A =
[[ -3   7  -5  -5   7 -14 -14]
 [ 10  -6  -1 -15  -2  11 -17]
 [ -8 -15 -32  19  12   8   3]
 [ -4  27  14  -3   6 -45  11]
 [  5   0 -23   4  -4  -9  27]]
Rows and columns are counted from 1.
(1, 1) => -3
(5, 3) => -23
(1, 6) => -14
(2, 4) => -15
(2, 1) => 10
(4, 6) => -45
(4, 4) => -3
(2, 6) => 11
(5, 4) => 4
(3, 4) => 19
(3, 6) => 8
(4, 1) => -4
(4, 2) => 27
(2, 7) => -17
(5, 1) => 5
(1, 4) => -5
(5, 7) => 27

data =
-0.14  -0.10  -0.09   0.16  -0.05  -0.07  -0.01
-0.20  -0.09  -0.09  -0.11   0.12   0.08   0.10
-0.16  -0.19  -0.15   0.08   0.14   0.12   0.14
 0.23  -0.18  -0.22   0.01  -0.08  -0.04  -0.14
 0.12  -0.12  -0.16   0.20  -0.25  -0.24  -0.24
 0.09   0.12   0.06  -0.18  -0.21  -0.18  -0.22
-0.25   0.05   0.09  -0.01   0.05  -0.01   0.08
-0.01   0.08   0.08  -0.18   0.06   0.08   0.07
-0.13   0.12   0.15  -0.26   0.09   0.08   0.08
 0.10  -0.10  -0.13   0.23  -0.22  -0.22  -0.21
Rows and columns are counted from 1.
row 1 col 1 = -0.14
row 5 col 1 = 0.12
row 9 col 1 = -0.13
row 3 col 4 = 0.08
row 1 col 7 = -0.01
row 10 col 2 = -0.10
row 6 col 4 = -0.18
row 8 col 1 = -0.01
row 9 col 4 = -0.26
row 5 col 7 = -0.24
row 2 col 5 = 0.12
row 2 col 6 = 0.08
row 1 col 6 = -0.07
row 9 col 6 = 0.08
row 5 col 2 = -0.12
row 2 col 4 = -0.11
row 4 col 6 = -0.04
row 3 col 6 = 0.12
row 10 col 7 = -0.21
row 3 col 1 = -0.16
row 7 col 4 = -0.01
row 6 col 6 = -0.18
row 5 col 6 = -0.24
row 9 col 3 = 0.15
row 9 col 7 = 0.08
row 9 col 2 = 0.12
row 10 col 3 = -0.13
row 2 col 3 = -0.09
row 1 col 2 = -0.10
row 5 col 3 = -0.16

grid =
[[  5 -12   2   7]
 [  5 -12  20 -36]
 [ -4 -29   2  -1]
 [ 11 -14  28   0]
 [ -8 -45   2  -1]
 [  5  23 -30  -1]]
Rows and columns are counted from 1.
row 1 col 1 = 5
row 2 col 2 = -12
row 3 col 1 = -4
row 2 col 3 = 20
row 4 col 1 = 11
row 2 col 4 = -36
row 3 col 2 = -29
row 5 col 2 = -45
row 5 col 3 = 2
row 4 col 4 = 0
row 6 col 4 = -1

m =
array([[  9, -14,   4,   0,  18,  11, -18,  -9,  -1,  11,   4,  -2,   3,
        -23],
       [ 10,  -5,  32,  -2,   1,  -6, -15,  28,   3,  -6,  -6,   2,  23,
         13],
       [-20,  29, -36,  -3,  -4,   7, -21,  13,  -1,   9,  -1,   1, -12,
        -10],
       [  0, -18,  -6,   2,  -1,   8,  -4,  -1,  -9,  -5, -17,  -1,  37,
         30],
       [ -8,  25, -12,   0,  12,  12,   9, -12,  -6, -13,  10,   4,   6,
         19],
       [ -9,  17, -25,   3,  10,   5,  12,  15, -12,   6,   0,  10,  -6,
         -5],
       [ -3,  10,  56,  -5,  -8,  -7,  -6,   5,  -1,   7,  -7,   7,  -2,
          4],
       [-15,  -1,   3,   3,  -6,   6,  14,  14,  -8,  -6,  11,   5,  -7,
         15],
       [  4,  16, -33,   1,  -1,  20, -19,   4,   2,  -3,  18,  -4,   2,
         23],
       [  6,   3, -35,  -1,  -7, -11,  -1,   7,  20,  -7,   1,   3, -11,
          1],
       [ 11,  -4,  -8,  -3,  -7,  -3,  18,   8,  30,  15, -16,  -6,   4,
        -22],
       [  0,  16, -31,  -5,  -3,  -6,  27,   0, -22,   8,  -7,   1,   4,
        -28],
       [  4, -23,  -5,  -4,  -1,  -1,  25, -22,   4,   7,  -1,  -1, -12,
          5],
       [ -4,  32,  10,  -3,   3, -15,   7,  -5,  37, -25,   0,   4,  20,
        -19]])
Indices start at 1.
(1, 1) => 9
(10, 3) => -35
(9, 9) => 2
(8, 10) => -6
(13, 8) => -22
(5, 4) => 0
(4, 3) => -6
(7, 7) => -6
(3, 3) => -36
(12, 4) => -5
(3, 14) => -10
(12, 11) => -7
(7, 8) => 5
(7, 10) => 7
(9, 14) => 23
(9, 5) => -1
(3, 13) => -12
(6, 2) => 17
(2, 2) => -5
(11, 9) => 30
(3, 8) => 13
(6, 7) => 12
(13, 10) => 7
(3, 5) => -4
(8, 14) => 15
(5, 9) => -6
(9, 6) => 20
(5, 13) => 6
(8, 7) => 14
(4, 4) => 2
(8, 3) => 3
(11, 10) => 15
(9, 8) => 4
(5, 11) => 10
(3, 6) => 7
(9, 11) => 18
(8, 6) => 6

B = [[171, 155, 103, 195, 226, 132, 158, 202, 7], [144, 171, 146, 44, 81, 170, 113, 88, 152], [164, 189, 159, 75, 150, 189, 119, 146, 111], [214, 162, 64, 218, 37, 71, 253, 37, 73], [94, 97, 99, 97, 112, 110, 106, 99, 132], [129, 124, 88, 142, 91, 104, 118, 89, 38], [126, 104, 100, 156, 109, 84, 133, 116, 76], [29, 8, 48, 114, 11, 7, 62, 22, 104], [89, 85, 182, 73, 159, 125, 72, 176, 161], [89, 66, 63, 142, 81, 51, 124, 77, 112], [203, 188, 114, 165, 113, 145, 190, 100, 51]]
Rows and columns are counted from 1.
(1, 1) -> 171
(2, 5) -> 81
(7, 9) -> 76
(10, 7) -> 124
(10, 4) -> 142
(11, 6) -> 145
(8, 4) -> 114
(11, 1) -> 203
(7, 2) -> 104
(4, 5) -> 37
(1, 4) -> 195
(7, 8) -> 116
(6, 2) -> 124
(5, 2) -> 97
(4, 4) -> 218
(11, 3) -> 114
(8, 5) -> 11
(9, 1) -> 89
(9, 8) -> 176
(5, 6) -> 110
(4, 9) -> 73
(11, 2) -> 188
(6, 3) -> 88
(7, 5) -> 109
(2, 3) -> 146
(6, 6) -> 104
(6, 9) -> 38
(5, 7) -> 106
(1, 7) -> 158
(7, 1) -> 126
(1, 6) -> 132
(8, 6) -> 7
(11, 5) -> 113
(5, 1) -> 94
